These are the activations of a small neural network, seen along a few directions. Each row is one input.
Each table varies a few parts of the input and shows all the possible inputs, shuffled.
Descriptions start from the smaller parts, as in this example, which fits no table here: ring(8) and (point or (values(2) and line(4)) or ring(9)).
Shared parts are said once, and a part with two or three values counts as separate values.

Other details of the inputs shift rows strongly along two fixed directions, in all tables alike. That doesn't count.

Table:
r1: [  1  52  29  29  -1  -4 -19 -12   7   3  24  26  -2]
r2: [ -9   8   1  15   4  -1   9   5  -8  12  16  24 -31]
r3: [ 13 -24   2 -41   0 -15  -8   4  44 -22  10  19 -16]
r4: [ 13 -22   6 -28  -8  -7 -14 -12  43 -25  -5   5  28]
r5: [-26  24 -20  70  14  35  42   5 -88  54  -6  -7 -28]
r6: [ -4 -46 -49   5  14  31  42   9 -77  30 -38 -69   4]
r7: [ 16  -8  15 -32 -11 -14 -25   5  33 -25  -8 -18  29]
r8: [ 12 -24   7 -28  -4 -24  -8 -10  45 -21  13   7   9]
r9: [ 18 -19  11 -45   8 -20 -15   3  43 -19  13   1 -20]
r10: [-19  49  23  34 -16  -2 -16  -8   9  -4  15  39   5]
r11: [ 10 -11   2 -39 -11  -5 -23  19  39 -32  -9  11  10]
r12: [-13  34  25  32  -7 -14  -6  -9  11   6  32  44 -11]
r13: [  1  50  27  11  14  -7 -15   0   7  11  29  25 -38]
r14: [-14 -56 -49  14  12  31  49   1 -66  25 -42 -48   0]
r15: [ -6 -62 -21 -16  -6 -10  19 -13   5  -9 -17 -18  19]
r16: [ -4  32  17  21  -2   2  -9  -5 -11  11   6  -8   6]
r17: [-19  22 -17  61  20  17  47   6 -92  59  11 -16 -44]
r18: [-17 -64 -48  27   9  19  53 -12 -72  40 -36 -55  21]
r19: [ 17 -19  13 -32   2 -20 -19 -15  42 -16   2 -10  13]
r20: [  6 -62 -26 -23   1  -1  19 -13  -1   0 -24 -32  27]
r21: [ 13 -40 -18 -40   6   5   4  19  -9  -8 -28 -51  11]
r22: [ 15 -43 -25 -39   2   6   5  19 -10 -12 -30 -45  15]
r23: [-17  53  25  32 -18  -6 -17   2   5  -6  12  37   9]
r24: [ -2  57  28  27  -8  -4 -23  -5   4   1  22  23   2]
r25: [-21 -58 -46  33   4  26  53 -14 -73  32 -43 -55  25]
r26: [  0 -50 -23 -17 -12   3   8   6  -6 -10 -33 -34  44]
r27: [ -1  59  28  11   6   3 -22   8   4   3  22  19 -26]
r28: [ 11 -56 -24 -22   3   5  14 -12   1  -6 -25 -40  33]
r29: [ -3  31   1  10   3  12  -2  11 -11   6   7   8 -15]
r30: [ 20 -15   1 -42   4  -2 -18   3  46 -27   0   6  -3]
r31: [ 16 -21  16 -31  -2 -27 -14 -10  43 -18  11  -5   6]
r32: [ 17  -6   2 -45  -6  -6 -22  21  39 -32  -5   1   8]
r33: [ -4  47  24  27   1 -11 -10 -13  11   8  29  33  -9]
r34: [ -4  58  21  13  -8   3 -15  21   1  -2  16  35 -16]
r35: [ 14 -12   0 -44  -7  -1 -20  10  42 -30  -5  10   4]
r36: [  8 -24   6 -22  -9  -7 -19 -12  45 -26  -5  10  28]
r37: [ -2  41  18  14   7  -9  -3   6   9   7  36  39 -42]
r38: [ 23 -15   4 -43   7  -4 -22   0  40 -27  -1   0  -3]
r39: [-34  18 -19  66  11  19  49   3 -83  51   5   2 -41]
r40: [ -9  53  25  28 -13   0 -16  -4   7   1  20  34   6]
r41: [-19  33 -10  62  25  32  39   3 -93  59  -1 -30 -33]
r42: [  0  54  36  27   2  -5 -20 -12   9   7  23  18  -5]
r43: [  6 -50 -24 -24 -12   4  12   7  -7 -10 -34 -40  45]
r44: [ -3  16   0  10   8   4   7   2  -9  14  10  18 -27]
r45: [-21  27 -22  63  22  25  46   4 -89  60   3 -14 -39]
r46: [ -1 -53 -24 -16 -10   7   7  -5  -1  -8 -30 -31  40]
r47: [-14  54  19  19  -9   1 -15  16   3  -7  11  40 -17]
r48: [ 18 -21   7 -31   0 -20 -19 -15  40 -20   2  -2  16]
r49: [  3  48  20  13  11  -6 -15   0   5   8  29  32 -36]
r50: [ -7  13  -1  15   7   4   3   2  -7  12   8  22 -25]
r51: [ 11 -59 -20 -22   2 -12  17 -11  -3  -1 -12 -38  17]
r52: [-14  50  16  21  -7   5 -15   7   6  -5  14  42 -21]
r53: [-12  41  16  20   2  -4  -9  -1   9   2  20  47 -34]
r54: [-16  40  23  33  -6 -11 -10 -15  11   2  21  44  -8]
r55: [  6 -53 -29 -34  -2  11   5   9   4 -14 -30 -25  14]
r56: [ 18  -9   9 -31 -14 -14 -25   5  31 -28  -8 -11  32]
r57: [ 15  -8   7 -31 -14 -13 -21   7  38 -30  -6  -4  34]
r58: [-6 30  8 22 -6  4 -4 -3 -7  6  8  5 11]
r59: [ 17 -19   1 -41   0   0 -16   3  44 -27  -4  11  -1]
r60: [  4 -65 -23 -23  -2  -8  23 -10   1  -2 -14 -27  20]
Each input here is: values(2) and line(5) and line(6).
Question: Changing only the line(5) part turns r29 into r32. The same change can be made to r52. Which row results?
Answer: r47
Question: Changing only the line(5) part turns r40 into r4. The same change can be made to r46. Which row results?
Answer: r36
Question: Which other rows does r42 become when the values(2) part takes its other values? List them by row number.
Answer: r41
Question: Which other rows does r5 become when the line(5) part takes its other values? List them by row number.
Answer: r2, r11, r50, r55
Question: Which other rows does r17 become when the line(5) part takes its other values? List them by row number.
Answer: r6, r22, r38, r49
Question: Which other rows does r52 become when the values(2) part takes its other values? List them by row number.
Answer: r10

Table:
r61: [  7 -14 -13 -22  16   8   5  10  -2   3   1  -6 -27]
r62: [ -1 -10  -1  -7  -3 -12   1   4  -5   1  -6 -15  10]
r63: [  9 -21  -4 -16   7 -14  14   3  -4   6   8  -8 -21]
r64: [  0  -3  -8 -12   2   8  -6   8  -4  -3 -18 -11   2]
r65: [  0 -10   2  -5  -1 -10   3  -3  -3  -3  -2 -21   7]
r66: [ -9 -18  -8   0  -2  -1   3  -8   1  -1 -12   2   8]
r67: [  2  44  35  -1   3 -21 -29  -5  59 -16  43  70 -41]
r68: [ -7 -18  -6   2   0   2   5 -15   3  -4  -8  -4   5]
r69: [ -9 -20  -5   0  -7   5  10   1   2  -3  -8   3  10]
r70: [ -46   85    1  119    0   24   41    4 -104   64   24   37  -31]
r71: [  0 -20  -5   4  -1   3   0 -17   3   3  -6  -3  10]
r72: [  3  -4 -16 -11  -7   9   0  17  -7  -9 -13  -4   5]
r73: [  0  -5  -6 -12  -5  15   0  16  -3  -5 -13 -10   3]
r74: [  6 -13   3  -3   0  -7  -3  -5  -4   3   2 -20  12]
r75: [  3 -15  -9   2   2   6   7 -21   6   4  -3  -3  14]
r76: [ 10  -8  -1  -5   3  -5   4  -8   0   5   4 -20  17]
r77: [  2  -4  -5  -9   5  11  -4   0  -2  -7 -14 -17  -1]
r78: [  5  72  62  -7 -21 -33 -50  13  73 -31  48  68  -9]
r79: [  1 -10  -8  -4 -11 -13   7  15  -7  -5  -2  -9  14]
r80: [ 10  -7  -2  -5   8  11  -8  -2  -3  -1 -13 -15   5]
r81: [ 14  -2  -5  -8  11  14  -1  -5   0   0 -11 -14   9]
Question: Changing only one part turns r74 into r71. The same change can be made to r76. Which row results?
Answer: r75
Question: What do these inputs look like to the network?
Answer: values(3) and (point or line(6))
Question: Which other rows agree with r73 in the values(3) part? List them by row number.
Answer: r61, r64, r72, r77, r80, r81

Table:
r82: [-19  48   9  54 -13 -12   9  13 -25  18  36  51 -18]
r83: [-11  69  30  39  -1   1  -3  24 -27  21  17  24 -28]
r84: [ 20 -28  17 -61   4 -37 -40  -8  66 -34   7  -3  -4]
r85: [ 27 -22  25 -62  -5 -19 -33  11  64 -45   4  -6   3]
r86: [ -4 -87 -48  -5   4   3  57   9 -47  28 -27 -50  22]
r87: [-14  59  21  47  16   4 -14 -21 -18  29  20  27 -39]
r88: [ 19 -56 -45 -21  20  10  37   1 -59  26 -28 -86  20]
r89: [ 29  -6   1 -63 -22 -18 -34  27  54 -49  -2   7  21]
r90: [ 13 -30  17 -56  -9 -29 -17  -3  71 -45  13   5   2]
r91: [ -9  17  16  -8   1   5 -24   0  29  -8  -1  30 -12]
r92: [ 11 -67 -36 -15  23   4  34   0 -57  22 -36 -82   7]
r93: [  9 -41 -22 -36  -2  14  -9  10  11 -33 -38 -13  16]
r94: [  3  25  17  -1   5  13 -17   9  16  -7  -6  21  -8]
r95: [ 16 -23  38 -44 -47 -45 -53 -23  85 -62 -12  -9 107]
r96: [-25  61  26  39  -2  -3  -5  17 -22  27  22  27 -34]
r97: [ 13 -30  20 -61  -7 -24 -36   5  68 -40   8  -2  -2]
r98: [  0  76  18  41   9  28  -6   3 -18  22  29  20 -18]
r99: [-12  16  10   3  -1   3  -1  -7  23  -7   3  33  -8]
r100: [ -2 -78 -44 -12  18  -7  50 -14 -48  21 -29 -71   6]
r101: [ 21  34   6  -3  17   6 -21 -11  18   0  15   5  -2]
r102: [-31  12 -21  40   3  28  14   4 -58  23 -18   2 -15]
r103: [-17 -69 -55  -5  -3  11  37  20 -63  16 -46 -64   7]
r104: [-22   7  -7  40  11  29  19  -9 -51  35  -7 -16 -24]
r105: [ 30 -40  10 -51   1 -46 -21 -15  70 -31  22  16  10]
r106: [ 23 -41  15 -51 -10 -33 -16  -3  71 -35  25  18  11]
r107: [-26  59  23  44  -3  -9  13  10 -18  21  27  34 -28]
r108: [ 28 -36   2 -36   1 -22 -19 -31  66 -22  11  22   7]
r109: [ 13  35   8 -12   0  15 -20  12  26  -7   4  20   6]
r110: [-11 -64 -39   4   9  26  49 -17 -41  18 -33 -51   4]
r111: [ -3   5   1   3 -12  -3 -11  -6  27 -17  13  54   1]
r112: [-14  57  18  51  12  -1   5 -29 -14  24  24  34 -34]
r113: [-13  -5 -13  50   5  22  38 -17 -46  41  10   2 -12]
r114: [ -6 -71 -46   5   6  22  49  -7 -40  28 -31 -29  19]
r115: [-13  69  20  43  -9  -1  -7  27 -33   8  14  29 -28]
r116: [ 10 -31  -8 -15  13  22   3  -1  -2  -6 -21 -29   2]
r117: [  2  -2  30  -2 -37 -16 -48 -32  67 -44 -14   0  97]
r118: [ 15  23  16   1  19   0 -23 -13  18  -5   4   9 -15]
r119: [  1  13 -26   7  -1  29   6  14 -29   3 -16  -6  10]
r120: [ 12 -58 -42 -18   8  23  44  14 -61  24 -28 -85  20]
r121: [-29  60  11  49 -11 -10   8  14 -24   8  24  39 -27]
r122: [-31  59   7  50  -5  11   5  -4 -21   6  14  52 -24]
r123: [ -2  79  22  32  -5   6  -1  25 -28  26  26  21 -16]
Question: Changing only one part turns r119 into r89. The same change can be made to r114. Which row results?
Answer: r86
Question: What do these inputs look like to the network?
Answer: values(2) and (point or (line(4) and line(5)))
Question: Which other rows does r108 become when the values(2) part takes its other values? List them by row number.
Answer: r105
Question: Which other rows does r106 become when the values(2) part takes its other values? List them by row number.
Answer: r113

Table:
r124: [ 36 -71  -3 -99   6 -17 -32  -9  95 -55 -12  -9   8]
r125: [-11  32  -9  32  10  23  22  23 -66  33  -6 -24 -23]
r126: [ -9 -85 -52   7   6   4  62  -7 -67  33 -35 -74  26]
r127: [ -8  32  -3  39   7  15  17  14 -66  36  -3 -29  -9]
r128: [ -8  12  -2   7   1  -2   8  11  -4   4  16  31 -34]
r129: [-12  13  12  28 -11 -10   6  -8  -1   7  14  22   8]
r130: [  0  48   7   5   3  14 -12  27  -9   0   6  21 -27]
r131: [ -9  13   6  11   3  -9   9   6  -6   9  20  19 -30]
r132: [  1  20  20  13  -3  -3 -16 -20  25  -5  14  23  10]
r133: [  37  -70  -12 -100    6   -9  -33   -3   95  -57  -17    3    3]
r134: [ -6 -90 -54   0  12   5  60  -1 -69  34 -35 -76  11]
r135: [ -7  21  12  16  -5   5 -16 -17  22 -10   4  32   6]
r136: [  7  22  21   7   3 -10 -15 -20  23  -3  20  15   0]
r137: [  4  62  32  12  -9  -9 -28   8  13  -6  23  19   3]
r138: [ -5 -78 -34 -27 -13  -3  18  -7   6 -17 -35 -23  36]
r139: [-11  47  15  20 -14   9 -20  10   0  -9  -1  22  13]
r140: [ -4  47  21  21 -12   4 -17   9  -2   0   8  13  15]
r141: [  6  24  20   9  11  -7 -13 -14  12   6  20  15 -17]
Question: Changing only one part turns r133 into r128. The same change can be made to r141. Which row results?
Answer: r134
Question: What do these inputs look like to the network?
Answer: values(3) and line(6)
Question: Which other rows does r126 become when the values(3) part takes its other values? List them by row number.
Answer: r136, r137
Question: Which other rows does r139 become when the line(6) part takes its other values? List them by row number.
Answer: r125, r127, r130, r137, r140
